These are the activations of a small neural network, seen along a few directions. Each row is one input.
Each table varies a few parts of the input and shows all the possible inputs, shuffled.
A made-up example of a description, with smaller parts first: one of 5 places around a ring, together with either a single point or one of 9 places around a ring or (one of 3 separate values, together with one of 4 places along a line).
Shared parts are said once, and a part with two or three values counts as separate values.
In the rows, zero is written as 128.

Other details of the inputs vary at random and push rows far along three fixed directions, the same in every table; ignore that.
To show where, the next rows are all for the same input, with only those details redrawn:
[109 131 116 146 111 118 139  95 104 112 112 125 140 125]
[107 130 117 149 111 119 141  92 102 110 110 125 145 124]
[126 132 116 119 123 118 127 123 124 135 133 124 106 134]
[117 160 108 121 112  99 125 138 130 117 139 148  77 100]
[148  94 121 106 141 145 119 114 123 174 132  85 125 190]
[136 148 115  97 128 109 117 156 145 143 155 137  64 123]
[144 122 122  97 138 127 119 140 138 160 149 114  92 155]
[126 146 121 113 124 110 128 139 134 127 145 141  90 115]

Table:
x1: [108 133 111 144 113 122 144  96 107 112 101 129 151 124]
x2: [129 155 111 140 101 107  99 160 133 115 128 148  94  84]
x3: [168 100 222  91 183 163 153 179 174 140 184 160 176 113]
x4: [167  81 125 113 160 158  89 145 146 197 123  72 127 214]
x5: [136 107 102 120 128 137 124 110 123 159 114  91 135 179]
x6: [152 107 217 106 185 170 164 163 162 124 173 160 185 109]
x7: [144 147 121 113 136 128 101 183 153 138 150 140  70 108]
x8: [ 93 159 110 148 100 100 141 111 111  96 117 151 117  90]
x9: [135 151 115  98 131 105 123 158 151 135 157 143  72 117]
x10: [108 161 105 134 105 102 130 121 118 101 122 154  96  90]
x11: [112 134 108 136 115 116 136 110 119 124 119 124 131 131]
x12: [144 120 127  97 141 129 122 139 139 158 149 116  98 154]
x13: [119 167 113 140 112 103 100 158 146 110 124 148  90  99]
x14: [117 112 205 155 148 151 167 116 133  79 125 164 228  74]
x15: [126 108 104 141 118 137 132  84  98 133  93  96 158 163]
x16: [123  86 114 174 119 162 115  83  90 131  75  76 188 168]
x17: [113 128 201 147 161 144 165 137 143  81 136 170 201  93]
x18: [118 105 108 140 117 141 131  83  98 142  97  97 157 166]
x19: [120 123 117 172 104 140 124 105  96 110  99 118 170 124]
x20: [159 104 137 107 146 151  96 163 154 163 138 104 108 153]
x21: [104 160 103 149 103  99 141 111 117  88 112 151 121  90]
What do these inputs look like to the network?
> either one of 3 separate values or one of 8 places around a ring or (one of 2 separate values, together with one of 5 places around a ring)
Start at x15 and move only the place on the ring of 5, one step at a time. The first step leads to x10. Which rows follow, in order?
> x12, x9, x21

Table:
x22: [140  87 195 145 151 172 164 117 118 112 154 127 205 115]
x23: [101  96 109 152 137 154 164  56  89 128  81  92 186 171]
x24: [116 121  71 192  89 133  87  78  86 114  40  92 164 152]
x25: [109 155  67 112 102 111 129 117 101 132 122 131  62 128]
x26: [123 146  47 184  85 122  66 137 100 136  85  87  83 165]
x27: [201  78 147  34 173 155 129 145 154 235 189  84 106 230]
x28: [132 171 124  98 122  75 140 162 159 119 168 175  79  92]
x29: [153 138  63  72 135 102  73 174 180 191 143  81  13 194]
x30: [ 83 162 179 131 160 110 195 124 159  58 138 195 157  50]
x31: [128  87 197 137 148 168 161 116 121 125 151 129 213 109]
x32: [155 137 174 106 149 133 138 174 150 102 175 165 109  65]
x33: [133 150 128 110  99 108 110 170 145 126 149 160  79  64]
x34: [106 183 122 176 113 105 122 150 124  54 106 177 122  56]
x35: [136  87 118 159 105 151 118  73  87 124  83  94 182 132]
x36: [161  75 204  78 198 151 168 134 177 161 171 120 200 186]
x37: [ 74 132 130 176 110 103 121  57  78  99  90 114 135 145]
x38: [135 120  91 105 109 135 136  89  94 160 125 100 117 173]
x39: [126 139 141 135 138 138 108 173 150 139 140 138 129 125]
x40: [122 171 122 130 110 106 100 185 160 116 122 171  91  80]
What do these inputs look like to the network?
> either a single point or one of 8 places around a ring or (one of 2 separate values, together with one of 5 places around a ring)
Start at x30 and move only the place on the ring of 8, one step at a time. The first step leads to x29. Which rows follow, in order?
> x36, x28, x27, x38, x25, x23

Table:
x41: [104 144 136 161 111 133 149 107 106  75 104 158 165  69]
x42: [132 143 174  90 151 111 161 145 145 120 182 173 110 100]
x43: [148 142 122 103 118 118 105 173 148 141 162 142  68  92]
x44: [ 90 160 143 147 131 110 161 121 131  73 120 177 132  64]
x45: [123 146 170 100 157 115 139 158 167 116 164 161 101 103]
x46: [115  98 153 131 151 144 159  78 111 134 125 100 181 182]
x47: [125 130 104 172  90 131 110 119  97 113 109 118 139 106]
x48: [157 113 175  80 161 132 130 157 159 154 174 142 106 131]
x49: [128  99 137 121 138 157 167  81  98 134 119 107 177 161]
x50: [162 119 181 107 159 144 117 179 159 146 170 145 123 122]
x51: [147 124 170  88 159 137 128 175 175 152 161 151 129 123]
x52: [ 98 146 147 147 118 127 170  99 108  69 113 169 166  62]
x53: [117 161 142 161 121 111 142 147 141  71 121 175 157  69]
x54: [149  87 157 108 177 167 126 140 148 163 134 103 150 173]
x55: [145 102 157 131 156 156 110 148 142 150 134 101 148 170]
x56: [124 147  43 124  73  95 101 115  92 150 125  98  48 140]
x57: [ 96 176  69 142  76  81 107 127 121 113 103 146  74  95]
x58: [161  89 151  91 167 146 138 127 157 162 138 105 159 178]
x59: [132  90 147 157 155 171 130 116 117 135 106 101 191 167]
x60: [130 103 126 129 139 134 162  76 114 131 112 105 188 175]
x61: [149 154 105 116 120 131  94 183 143 136 143 140  64 105]
x62: [108 147 154 136 112 112 162 122 123  80 144 175 140  48]
x63: [120 178  52 100  90  79  98 152 136 157 139 133  21 135]
x64: [109 129  65 187  74 124  89 101  87 131  64  89 146 155]
x65: [136 118  44 153  90 117  76 104 106 152  71  66 110 184]
x66: [ 85 121 127 170 128 133 178  54  84  92  90 124 196 135]
x67: [151 101 121 108 147 143  85 146 145 178 131  78  98 194]
x68: [144 119 111 126 117 124  89 135 123 154 125 104  96 147]
The inputs of x49 and x41 match in every part but one. If x60 is changed in the same way as x49 into x41, which row does it become?
> x65
What do these inputs look like to the network?
> one of 4 places along a line, together with either one of 2 separate values or one of 5 places around a ring
Change only the place on the ring of 5 in x42. List by row number the other rows that result.
> x46, x49, x56, x66
Change only the place on the line of 4 in x42. List by row number the other rows that result.
> x48, x50, x68
